Each row below is a small network's average activation on inputs in which a field has the value named, seen along a few directions.
Related values have similar rows: they may be neighbours, one step apart, or belong to one group.

Other fields vary at random and push rows far along two fixed directions, the same in every table; ignore that.
These rows show it; all are for the same value of a field, averaged over different records:
[ -2  -3  -3 -10  -5   0  -4  -6  -8  -9   9  -6  13  -3  -2]
[ 23  -8  -1  33   5  -4   9   0   9  -4  -7 -41  35  -3   5]
[-29  12 -13 -28  15 -12 -14  12   0  -3   1  48 -80  37 -21]
[-17  -3  -3 -33  -7   2 -12 -10 -16 -12  20  14  -1  -3  -5]
[  9  -7  -1   9   2  -1   2  -5  -1  -7   1 -20  21  -4   0]
[-14  -7   3 -42 -10  14 -11 -16 -25 -13  29   6  20 -16  -6]
[ -8  -3  -3 -17   0   1  -6  -7 -10  -9  13   3   4  -2  -5]
[  5  -9   3  -3  -3   2  -2 -13  -9 -11  11 -16  32 -14   1]

Field Peg:
s8: [-3  0 -1  7  3  0 -1 15 -2 12 -3 15  1 -3  2]
s9: [ -6  10   3   6  -6  11  -2 -12  -2   6  -9  -1  11 -12   2]
s7: [  2   3   0 -10   2   0   6   0  -4  -2   3  10 -18  10  -8]
s11: [ -3   4   0 -29 -11   4  -3 -11 -10   2  13  33 -16  -2   3]
s5: [ 13   6  -4  21   5  -7   5  26  19  10 -17   8 -24  11   3]
s13: [ -5  11   0  -4   2   5  -4  -4  10  11  -7  15 -24  10   6]
s12: [ 25   0   9  41   1 -11  16   6   9   1 -19 -42  18   5   7]
s6: [  8   4  -1  10  10 -15  15   8   8   4 -11  -9  -9   5  -5]
s3: [ -7  -3  -4 -13  -1  -1  -5  -5  -8  -9   9   2   0   1  -5]
s1: [ 19  -1  -2  45  13 -14   3  33  24  10 -34  -9 -20  11   0]
s10: [  4   8   0  30  10 -10  10  28  25   8 -15   8 -31  10   4]
s2: [-11  -8  11 -23 -18  21  -5 -24 -14   5   7   1  42 -23  11]
s4: [  0  -7   7   9  -7  15   1 -15   4   8   5 -21  26 -16  13]
Peg is arranged as a tree with 4 forks.
Q: Which values are neighbours of s5? Give them in the order they are listed.
A: s8, s11, s1, s10
Q: Which values are neighbours of s6? Give them in the order they are listed.
A: s7
Q: Which values are neighbours of s4? Give them in the order they are listed.
A: s13

Field Ved:
p6: [ 41  -8   9  79   7  -2   6 -16  29  18 -43 -74  38  19  20]
p5: [ 29 -17 -21  14   7  -9  -5   8  10 -19   4 -29  12   1  -4]
p9: [ 17   3  -8  43  27 -21   3  47  40  27 -48  27 -40  35   7]
p13: [-27  16  -9  -9  13   1  -1 -18  24  12   7  17 -44  26   0]
p1: [  2  -2   5  -5 -11  -4   2   7 -10  10   0  27 -10 -19  11]
p11: [  8 -17  16  -2  -5   2   9   7 -11 -30  17 -38  39  -7  -6]
p8: [-31   7  -3  13  13 -12   3  48  14  22 -29  38 -80  17  -7]
p4: [  1  23   4 -49  -6   2  12  -5 -18   4  17  35 -34   8 -10]
p12: [  8 -17  11   3 -35  35  -4  -9 -13  -5  34 -11  84 -64  26]
p10: [-46  -4  -5 -75  -6   1 -27 -11 -61 -25  48  32  18 -18 -22]
p7: [ 36 -11   3  28   9 -15  17   1   0 -15   3 -36  31  -3  -6]
p2: [-31  20  -3 -18   2  12 -15 -22   4  -6 -17  12 -20   6 -10]
p3: [ -8   7   0 -21 -17  10   0 -38  -9   5   7   0   7  -2   1]
Ved is arranged as a tree with 4 forks.
Q: Fewest steps between p2 and p7?
A: 3
Q: Which values are neighbours of p12? Give them in the order they are listed.
A: p1
Q: Which values are neighbours of p13? Give them in the order they are listed.
A: p3

Field Viki:
u1: [ -4  11  -3  24   9  -4   3   1  16   3 -14 -12 -20  13  -2]
u4: [ -1   0   7 -12  -8  11   3 -28 -12   4   2 -12  35 -13   5]
u2: [  3  -5  -6 -16  -1   0  -8  -6 -11 -14  12  -1  15  -8  -6]
u6: [-21  12  -4  -1  14 -13  -9  35   7  11 -21  45 -70  27 -12]
u8: [ 10 -17   3  13  -2   3  -1  -9  -3  -9   7 -36  47  -9   6]
u3: [ 23   2   1  35   3  -3   8   8  24  13 -20  -9 -11  13  12]
u7: [ 14  -1  -1  28   2   1   9   9  17  10  -8 -10  15 -10  11]
u5: [-24  -2   4 -71 -15   6  -6 -11 -38 -17  42  36 -11 -13 -14]
Viki is arranged as a line.
Q: Which values are neighbours of u6? Give them in the order they are listed.
A: u7
Q: Which values are neighbours of u8? Give them in the order they are listed.
A: u1, u2
